Each row below holds a small network's activations on one input, seen along a few directions.
In each table, some parts of the input vary, and every possible input appears once, in random order.
A made-up example of a description, with smaller parts first: one of 3 separate values, together with either a single point or one of 9 places along a line or (one of 6 places along a line, together with one of 8 places around a ring).
Shared parts are said once, and a part with two or three values counts as separate values.
In the rows, 128 means zero.

Other details of the inputs shift rows strongly along two fixed directions, in all tables alike. That doesn't count.

Table:
R1: [123 129 116 116 126 132 119 131  98 129 128 134]
R2: [101 122 133 119 102 127 137  92 122 144 122 107]
R3: [145 130 116 136 146 118 142 126 139 132 125 127]
R4: [118 132 121 120 142 128 130 131 103 125 122 136]
R5: [117 143 119 128 132 148 113  94 135 155 117 151]
R6: [142 145 132 132 139 125 136 131 141 132 125 123]
R7: [120 116 123 126 108 147 147 104 118 144 130 125]
R8: [136 128 118 143 134 139 131  87 142 146 124 134]
R9: [134 134 111 150 129 144 133  83 129 164 119 120]
R10: [116 128 119 131 140 120 163 154 108 138 129  99]
R11: [118 116 132 129 154  85 149 202 129  91 149 113]
R12: [ 97 136 135 115 102 153 121  88 111 154 103  98]
R13: [129 115 120 147 125 141 132  84 113 130 128 128]
R14: [118 134 143 119 105 131 119  78 120 127 122 109]
R15: [129 122 113 142 147 121 144 125 107 121 132 109]
R16: [133 133 134 131 164  85 138 200 118  83 147 101]
R17: [134 128 133 126 152  82 149 205 157 101 140 129]
R18: [134 129 107 138 151 115 157 141  98 125 126  99]
R19: [144 143 131 136 126 127 122 129 134 141 130 117]
R20: [130  68 183 122 100 116  97 104 193  48 159 222]
R21: [146 146 124 128 129 127 133 134 136 136 127 116]
R22: [103 138 124 107 127 108 114 125 104 125 119 115]
R23: [120 140 133 135 131 136 121 147 143 139 117 124]
R24: [127 129 130 131 154  83 144 203 155 106 143 123]
R25: [133 119 135 123 111 129 133 122 163 129 133 154]
R26: [140 112 115 131 117 145 137  83 114 126 128 133]
R27: [139  74 187  98  94 138  83 107 189  42 144 225]
R28: [137 142 116 110 158  83 122 210 136 101 135 136]
R29: [119 112 131 134 104 144 134  99 118 146 134 128]
R30: [123 119 121 127 119 126 148 143 111 136 137 110]
R31: [122 126 128 119 123 140 129 154 108 129 123 108]
R32: [160  68 166 115 105 112  94  99 176  37 157 217]
R33: [118 124 139 120 132 140 133 143 121 119 119 124]
R34: [137 143 124 117 154  90 132 240 135 109 131 100]
R35: [123 122 123 122 125 103 132 110 115 115 125 103]
R36: [122 152 110 125 142 136 130 122 121 160 112 131]
R37: [110 134 127 133 141 133 133 163 105 133 122  94]
R38: [115 146 125 134 133 150 128 130 135 158 111 114]
R39: [136 137 132 114 147  97 127 220 150  99 130 122]
R40: [128 130 126 136 118 124 136 136 141 151 131 124]
R41: [110 127 124 131 125 146 112  93 107 138 123 145]
R42: [134 127 137 136 111 147 121  92 110 134 132 121]
R43: [132 128 139 132 120 152 134  82 117 131 124 129]
R44: [128 136 131 141 137 126 133 132 108 124 134 103]
R45: [127 126 125 117 151  85 115 201 108  88 143 131]
R46: [148 127 111 132 123 141 134  91 138 147 122 133]
R47: [134 146 131 138 139 129 129 124 141 137 128 119]
R48: [142 148 122 134 111 158 128  85 125 172 119 114]
R49: [110 127 135 127 136 142 129 141 117 127 122 113]
R50: [139 131 130 128 123 130 131 130 107 121 136 111]
R51: [129 143 116 125 137 118 112 148 125 142 125 135]
R52: [117 123 135 127 110 159 118 113 111 144 119 119]
R53: [130 139 116 119 118 145 109 103 130 156 118 151]
R54: [123 136 136 126 119 162 125 104 147 153 107 140]
R55: [126 142 127 129 127 135 121 156 132 150 117 111]
R56: [145 125 118 141 120 137 123  91 136 149 126 133]
R57: [139 116 117 139 129 120 133 123 106 120 135 117]
R58: [137  85 179 125 102 116  95 104 214  69 151 225]
R59: [110 133 118 125 145 127 124 133 102 127 127 129]
R60: [145 133 104 137 120 149 135  85 123 170 119 116]
R61: [120 147 116 132 143 122 116 139 128 143 123 135]
R62: [134 144 134 144 122 144 122  95 141 149 124 128]
R63: [121 136 110 115 135 128 128 142  95 130 125 124]
R64: [138 131 129 125 126 131 135 127 112 118 134 114]
R65: [130 125 127 129 104 142 134 106 147 155 128 140]
Each input here is: one of 5 separate values, together with either a single point or (one of 2 separate values, together with one of 6 places around a ring).
Question: Changing only the choice among 5 separate values turns R16 into R15. The same change can be made to R64. Which row results?
Answer: R26
Question: Changing only the choice among 5 separate values turns R35 into R2. The same change can be made to R8. Which row results?
Answer: R24
Question: Start at R48 and move only the place on the ring of 6, one step at a time. The first step leads to R19. Which rows follow, in order?
Answer: R62, R47, R6, R21
Question: Which other rows does R62 become when the choice among 5 separate values takes its other values? List them by row number.
Answer: R9, R23, R58, R61
Question: Which other rows does R10 become when the choice among 5 separate values takes its other values? List them by row number.
Answer: R4, R18, R33, R43
Question: Which other rows does R7 become when the choice among 2 separate values takes its other values? List them by row number.
Answer: R25
Question: Which other rows does R56 become when the choice among 2 separate values takes its other values? List them by row number.
Answer: R57
